Each row below holds a small network's activations on one input, seen along a few directions.
Each table varies a few parts of the input and shows all the possible inputs, shuffled.
Descriptions start from the smaller parts, as in this example, which fits no table here: one of 4 places along a line, together with either a single point or one of 9 places along a line or (one of 3 separate values, together with one of 5 places around a ring).
Shared parts are said once, and a part with two or three values counts as separate values.
(in the rows, 128 means zero)

Other details of the inputs shift rows strongly along two fixed directions, in all tables alike. That doesn't count.

Table:
row 1: [136 121 110 111 145  99 125  94  89 107 157]
row 2: [138 121 122 139 121 147 137 165 161 151 104]
row 3: [126 112 136 115 112 120 145 181 148 132 125]
row 4: [ 99 124 130 124 144 125  60  83 108 111 129]
row 5: [124 132 146 132 114 132 147 178 147 137 136]
row 6: [140 147 120 134 146 124 129  80  99 102 158]
row 7: [106 169 146 139 141 127  16  67  90 107 125]
row 8: [130 145 113 113 136 106 130  92  89 107 163]
row 9: [119 137 147 127 127 128 156 175 145 134 134]
row 10: [124  97 135 119 133 126 152 171 150 127 110]
row 11: [138 125 106 135 121 129 112  61 105 147 129]
row 12: [ 97 126 174 121 113 122  83 189 145 129 100]
row 13: [125 128 144 121 108 133 150 179 145 127 132]
row 14: [184  90  53 121  98 108 236 110 127 149 154]
row 15: [149 137  93 142 124 122 104  76 101 143 127]
row 16: [131 129 106 106 140  94 123  95  92 112 156]
row 17: [148 149 102 135 131 131 113  76 108 120 147]
row 18: [135 140 137 134 129 148 152 158 161 133 110]
row 19: [ 91 115 169 136 115 146  89 166 160 137  83]
row 20: [ 90 107 171 128 147 148  99 167 159 119  92]
row 21: [142 155 116 142 114 120 119  76  98 119 150]
row 22: [128 104 141 131 137 155 154 150 160 147 104]
row 23: [105 150 150 126 159 114  73 104  90 102 155]
row 24: [128 107 134 131 118 155 146 151 165 156 106]
row 25: [189 122  73 132  78 115 243 112 112 150 161]
row 26: [ 93 121 168 124 145 153  96 160 163 140  91]
row 27: [189 125  72 142  83 114 243 111 115 160 167]
row 28: [140 151 112 133 127 123 120  81 103 110 161]
row 29: [117 139 128 133 167 128  58  91 103 115 121]
row 30: [135 118  99 123 117 101 110  82  95 128 136]
row 31: [119 105 130 114 128 121 152 170 153 132 110]
row 32: [134 124 124 134 134 142 146 163 159 148 101]
row 33: [106 146 148 116 154 115  76 105  87  92 150]
row 34: [ 85 115 165 123 142 143 100 167 162 125  92]
row 35: [139 133 142 139 134 154 152 159 158 127 110]
row 36: [126 143 148 132 126 141 158 163 156 123 124]
Description of these inputs: one of 4 places along a line, together with one of 9 places around a ring.
Q: The inputs of row 3 and row 1 match in every part but the place on the line of 4. If row 13 is changed in the same way as row 3 into row 1, which row does it become?
A: row 33
Q: A walk changes only the place on the line of 4. It starts at row 35 and steps to row 18. List the rest of the walk in order.
A: row 17, row 7

Table:
row 37: [115 133 144 121 140 123 118 126 116 111 141]
row 38: [116 134 141 121 117 111 111 132 111 116 141]
row 39: [119 113 123 118 151 122 106 123 124 123 120]
row 40: [117 125 130 130 132 133 104 112 126 133 120]
row 41: [151 102  91 122 110 115 180 103 120 143 140]
row 42: [120 124 128 130 115 126  98 116 122 134 119]
row 43: [157 103  81 120 118 110 176 111 121 143 139]
row 44: [110 120 173 122 114 137 147 241 181 136  99]
row 45: [120 134 134 117 154 122 117 131 120 104 137]
row 46: [121 135 132 119 125 106 107 140 112 115 139]
row 47: [118 114 123 117 157 126 109 120 128 117 118]
row 48: [157 136 129 144  85 143 190 183 162 152 117]
row 49: [119 124 131 131 139 137 106 110 128 129 120]
row 50: [151 101  92 123 126 123 184 100 122 138 139]
row 51: [115 135 142 120 125 114 113 129 114 116 142]
row 52: [126 136 127 139 132 139 100 110 129 138 114]
row 53: [121 145 142 131 143 137 117 119 126 111 137]
row 54: [160 133 101 134 120 129 187 107 120 131 155]
row 55: [121 109 151 134 103 151 152 193 179 154  91]
row 56: [154 120 110 143 120 149 173 131 152 152 113]
row 57: [117 115 122 117 144 118 104 125 122 128 122]
row 58: [112 113 133 120 149 131 114 112 128 118 121]
row 59: [123 145 139 131 112 122 106 128 115 121 137]
row 60: [121 134 134 118 148 118 114 134 116 110 139]
row 61: [130 156 137 138 120 131 104 123 121 127 132]
row 62: [113 113 130 121 119 115 103 120 118 128 123]
row 63: [130 155 139 140 137 139 110 120 124 122 132]
row 64: [115 134 143 121 146 127 122 123 121 105 139]
row 65: [119 135 133 118 141 114 112 136 115 115 140]
row 66: [126 135 129 140 146 147 105 105 135 128 112]
row 67: [167 145  97 142 113 131 182 108 121 140 149]
row 68: [167 123  86 140 106 132 172  97 127 154 131]
row 69: [120 146 140 130 130 129 112 124 119 121 139]
row 70: [122 146 140 129 121 125 109 125 118 121 138]
row 71: [109 108 170 136 126 169 151 211 200 144  77]
row 72: [113 135 142 120 133 118 116 128 115 115 142]
row 73: [119 114 121 119 127 110  99 128 119 128 121]
row 74: [149 103  91 123 119 118 183 102 121 142 140]
row 75: [129 135 126 139 114 132  94 114 125 139 112]
row 76: [129 156 139 140 143 143 113 117 128 116 131]
Q: What is each input in this table made of?
A: one of 2 separate values, together with one of 4 places along a line, together with one of 5 places along a line
Q: The inputs of row 69 and row 70 match in every part but the place on the line of 5. If row 65 is changed in the same way as row 69 into row 70, which row does it become?
A: row 44
Q: The inputs of row 63 and row 76 match in every part but the place on the line of 5. If row 60 is changed in the same way as row 63 into row 76, which row does it become?
A: row 45
Q: Which other rows does row 56 become when the place on the line of 5 takes its other values? List them by row number.
A: row 52, row 66, row 68, row 75
Q: Which other rows does row 41 become when the choice among 2 separate values takes its other values? List them by row number.
A: row 51

Table:
row 77: [150 126  92 113 121 110 168  68  90 117 183]
row 78: [114 122 125 112 155 113 107 102  95 117 148]
row 79: [167 100 117 150 100 166 202 176 177 166  97]
row 80: [136 129 106 131 132 127 108  66 116 140 113]
row 81: [ 88 128 166 123 138 108  60 148 118 104 119]
row 82: [ 91 134 152 132 142 143  52 115 139 135  86]
row 83: [134 127 101 145 138 136 104  72 123 138 131]
row 84: [ 93 165 171 125 142 126  68 153 120  89 128]
row 85: [168 100 121 145  98 165 205 173 175 166  90]
row 86: [128 117 139 148 124 159 118 155 165 149  98]
row 87: [183 118  62 134 116 124 175  40 100 148 138]
row 88: [124 140 154 125 119 122 135 188 143 137 128]
row 89: [160 147  84 132 109  98 173  79  78 117 180]
row 90: [124 129 122 120 145 104 106 103 105  95 141]
row 91: [120 139 165 124 132 132 143 180 145 133 131]
row 92: [124 130 102 137 135 134 103  71 118 142 117]
row 93: [ 92 133 150 142 146 149  50 118 144 132  98]
row 94: [118 128 151 112 118 135 135 178 157 115 126]
row 95: [ 87 139 168 112 126 119  57 149 122 107 133]
row 96: [131 144 146 122 130 129 146 184 151 124 127]
row 97: [151  93 109 121 102 127 224 202 162 158 120]
row 98: [151 115  91 124 133 100 173  69  87 115 168]
row 99: [122 114 135 113 137 130 144 181 150 125 114]
row 100: [117 155 142 128 137 117 114 103  91 102 159]
Q: What is each input in this table made of?
A: either one of 9 places around a ring or (one of 3 separate values, together with one of 5 places along a line)
Q: Which other rows belong to the same alternative as row 86? List them by row number.
A: row 79, row 80, row 82, row 83, row 85, row 87, row 92, row 93
Q: Which other rows does row 96 become when the choice among 3 separate values takes its other values? List them by row number.
A: row 88, row 91
Q: Which other rows does row 89 become when the choice among 3 separate values takes its other values? List them by row number.
A: row 84, row 100

Table:
row 101: [155 135  99 130 116 115 152  84 100 123 154]
row 102: [ 83 146 163 114 163 115  37 120 102 100 133]
row 103: [106 121 183 134 107 147 141 233 184 147  89]
row 104: [145 120  78 131 141 116  82  54 100 134 117]
row 105: [117 133 152 121 139 130 120 153 134 112 122]
row 106: [171 124  99 158 113 169 200 127 169 173 108]
row 107: [ 90 156 161 126 137 125  37 112 110  95 126]
row 108: [139 118 120 119 124 126 176 159 144 136 141]
row 109: [153 140  72 122 126  95 125  28  56 122 180]
row 110: [104  97 144 133 133 152 107 119 154 143  91]
row 111: [115 114 169 128  98 147 162 234 191 153  97]
row 112: [163 109 105 130 115 132 223 162 146 141 136]
row 113: [167 128  81 134 115 110 166  71  87 128 165]
row 114: [ 62 156 192 117 164 130   7 145 125  80 113]
row 115: [151 122 103 123 130 112 183 121 118 132 149]
Q: What is each input in this table made of?
A: either one of 3 separate values or (one of 2 separate values, together with one of 6 places along a line)
Q: Which other rows belong to the same alternative as row 113? List them by row number.
A: row 101, row 102, row 103, row 105, row 107, row 108, row 109, row 111, row 112, row 114, row 115
